These are the activations of a small network on made-up records, seen along a few directions, one row for each record.
Records have a field called POVET. Each example row is followed by its value.
Records without POVET are marked none.
The largest differences between rows may come from other fields.
(in the rows, 500 means zero)
Random noise pushes rows far along 10 fixed directions. That doesn't count. These rows show it; they differ only by the noise:
[603 529 546 396 608 221 554 563 683 447 796 448 481 558 472 579 487 586
 475 413 801 388 484 590 485 499 532 408]
[539 574 485 418 468 688 405 626 420 387 419 502 405 515 472 333 591 447
 817 693 374 524 438 363 390 509 535 711]
[594 446 458 400 583 415 533 521 547 514 601 518 438 511 574 490 465 486
 634 405 637 562 544 473 379 463 457 568]
[574 486 763 580 488 305 712 403 555 607 804 481 532 737 683 572 366 323
 579 245 692 736 760 582 468 401 487 478]
[555 304 535 759 600 497 622 322 602 640 551 489 490 479 414 715 376 405
 645 401 631 669 681 828 290 676 547 590]
[485 904 554 445 649 569 476 422 752 528 649 419 478 447 361 460 507 739
 408 884 651 245 554 670 524 556 716 603]
[542 664 462 472 427 460 344 321 596 471 390 251 552 645 568 444 644 486
 223 620 560 305 442 618 618 493 443 488]
[479 316 449 501 416 611 558 545 348 586 422 564 533 638 662 493 472 374
 517 353 430 737 583 338 468 376 575 626]
[433 417 202 305 534 592 471 542 394 546 304 596 533 425 567 483 520 577
 267 476 456 484 437 302 555 423 513 529]
[575 722 567 218 691 461 647 475 452 482 673 460 590 769 619 263 440 544
 424 470 559 581 576 481 582 483 499 642]
[465 603 149 127 825 377 570 495 622 584 582 731 488 171 595 503 405 794
 297 400 737 401 518 362 428 421 395 523]
[358 938 513 438 420 602 374 449 570 409 462 467 604 482 591 370 673 583
 308 724 455 329 461 432 598 413 530 628]

[635 409 488 447 785 130 605 651 653 283 867 471 582 516 465 497 550 593
 578 175 880 477 351 777 301 705 455 582]
zisa
[598 290 322 637 443 554 234 465 628 457 298 250 492 517 470 555 661 568
 476 573 550 351 313 679 354 591 587 690]
dataf
[430 668 563 445 451 501 584 309 301 452 354 515 612 480 535 404 507 334
 312 463 312 547 533 500 713 560 228 334]
nuzun
[417 654 589 440 462 399 458 786 442 143 604 549 580 547 260 468 681 551
 537 566 409 328 224 466 608 640 513 397]
ledi
[614 239 488 509 535 262 570 330 515 632 512 532 362 394 604 631 337 288
 702 194 609 670 655 508 354 471 118 288]
gufud
[364 523 506 607 425 661 559 538 470 615 457 646 413 232 438 593 433 480
 593 670 462 511 611 393 460 460 639 465]
mekog
[534 440 551 390 588 350 528 915 548 270 834 674 446 381 360 528 522 672
 880 401 621 476 319 353 329 513 652 572]
dataf
[541 543 527 470 721 573 628 243 465 676 496 633 485 449 646 398 308 453
 691 335 440 793 770 572 327 486 226 719]
fuf
[427 481 507 606 535 296 499 611 598 323 731 546 758 553 607 570 652 577
 418 121 670 581 363 629 390 539 519 676]
kaba
[467 419 365 461 525 673 455 548 470 553 389 570 490 439 565 444 464 585
 561 496 407 589 486 383 398 442 598 707]
none
[509 674 647 426 485 297 627 407 412 431 586 435 572 609 622 387 491 343
 361 366 549 497 528 533 670 513 282 310]
zisa
[688 274 564 449 441 126 556 630 583 477 736 451 263 521 454 659 454 353
 702 347 804 433 504 479 454 458 435 140]
ledi
[601 425 580 489 592 313 546 433 636 541 647 616 368 370 491 642 364 504
 776 358 579 552 600 505 387 478 238 388]
dabed
[623 216 311 558 678 348 519 336 652 614 511 493 483 379 459 705 387 603
 479 267 691 533 518 762 315 641 430 510]
dukit
[517 565 304 521 641 546 343 297 661 548 367 381 567 406 522 468 567 650
 393 544 579 395 431 715 364 609 426 719]
gufud
[502 558 689 691 373 361 454 612 611 308 706 526 479 368 524 562 611 402
 864 423 578 523 449 534 270 523 433 553]
none
[628 536 388  73 820 320 650 569 456 453 755 470 702 792 858 160 478 696
 276 103 718 663 446 430 467 403 483 819]
nuzun
[572 474 430 376 655 583 625 374 396 615 406 429 493 643 563 340 403 428
 397 519 493 605 609 560 557 567 478 543]
kagid
[468 326 469 596 449 524 563 487 539 739 485 432 471 601 392 685 406 532
 151 592 598 428 601 557 687 434 793 248]
kaba
[581 257 252 343 498 481 387 625 291 335 236 471 442 482 369 445 608 450
 505 464 370 417 247 425 523 630 349 404]
dukit
[618 525 486 127 870 275 690 640 544 434 818 672 478 498 432 434 325 703
 636 331 642 546 501 437 461 533 382 492]
dabed
[678 441 495 318 673 416 591 469 389 453 517 415 487 703 489 321 403 450
 546 417 499 543 456 579 542 623 328 497]
zisa
[615 445 533 571 405 463 337 457 708 583 526 360 339 484 490 591 538 547
 578 618 626 375 525 543 422 385 579 472]
dabed
[421 376 269 513 393 447 403 430 359 419 193 555 493 210 625 522 614 306
 472 337 425 489 393 385 459 537 137 370]
mekog
[358 740 603 648 403 542 430 380 501 397 409 471 648 515 396 540 598 537
 320 593 339 375 430 647 646 606 462 473]
dukit
[247 499 393 650 432 542 462 639 390 276 379 697 751 368 442 601 686 543
 379 330 329 518 280 495 507 639 483 577]
ledi
[374 643 765 553 562 571 683 660 346 369 660 647 619 617 224 491 469 527
 552 561 315 573 510 551 668 644 645 461]
fuf
[549 179 218 470 501 479 484 465 479 677 314 589 318 195 522 644 405 438
 464 440 589 478 536 386 423 422 379 295]
nuzun
[701 661 418 204 640 509 395 422 598 608 474 300 291 627 489 264 441 604
 479 790 589 289 509 478 573 433 466 437]
kaba
[431 352 296 580 413 529 403 323 420 519 152 375 610 551 550 539 616 396
 104 416 417 453 404 600 643 568 380 400]
kagid
[665 495 473 244 435 472 385 763 419 294 532 278 451 801 563 207 667 460
 565 587 536 410 266 333 534 444 621 579]
kagid
[504 908 567 391 558 515 336 436 722 438 595 390 472 464 569 329 585 663
 564 751 563 303 492 504 435 430 452 693]
gufud
[681 497 511 340 716 542 608 322 516 721 525 386 381 625 382 441 277 565
 409 683 556 468 684 635 609 537 522 436]
fuf
[603 338 712 709 436 508 479 675 431 233 601 283 650 856 279 509 629 434
 672 497 423 537 297 758 458 774 704 662]
dataf
[495 393 583 654 381 718 479 435 401 624 378 472 481 598 651 435 457 387
 655 497 343 708 625 442 395 400 534 734]
mekog
[496 319 546 602 368 480 424 762 580 434 619 514 436 538 442 618 536 538
 666 468 550 484 402 397 429 406 744 511]
none

Which value of POVET does each new row have?
[597 343 566 471 470 301 525 540 430 420 551 392 532 711 412 535 516 408
 460 328 526 510 391 587 606 577 411 288]
kaba
[573 501 575 524 565 536 549 511 509 483 562 325 557 727 412 425 521 526
 407 605 540 487 490 685 562 626 725 554]
none
[542 491 611 449 543 221 633 535 527 408 711 447 512 564 354 626 453 471
 421 418 674 399 473 612 619 616 492 225]
dataf
[241 409 587 785 288 667 675 463 358 692 369 651 579 451 479 728 407 337
 263 504 351 637 680 436 714 444 694 275]
kagid
[578 601 592 233 739 477 616 684 509 452 779 427 562 803 403 306 418 732
 482 551 577 503 454 508 554 535 771 652]
gufud
[617 342 566 716 512 557 540 374 559 617 503 336 461 655 421 573 456 424
 573 543 577 588 612 804 377 640 692 588]
dukit
[407 594 428 498 339 466 385 528 449 365 387 432 628 471 597 448 692 447
 228 484 483 370 340 430 612 444 452 445]
nuzun
[627 529 411 365 570 269 371 601 568 245 584 530 374 283 623 369 615 409
 947 314 629 484 350 425 185 530 122 590]
none
[462 631 706 504 338 401 553 446 423 469 539 532 441 454 638 464 465 289
 645 453 429 542 588 326 572 400 235 308]
mekog
[530  75 484 301 554 414 738 825 189 437 554 529 633 890 253 595 346 553
 231 315 387 569 330 365 855 597 763 229]
dataf
[594 540 622 469 592 553 672 293 525 815 618 453 423 627 753 390 257 449
 522 481 614 701 858 508 442 325 538 631]
mekog
[399 485 317 512 558 536 456 346 483 511 259 574 566 328 420 603 534 537
 262 497 394 428 465 567 594 600 323 397]
dabed
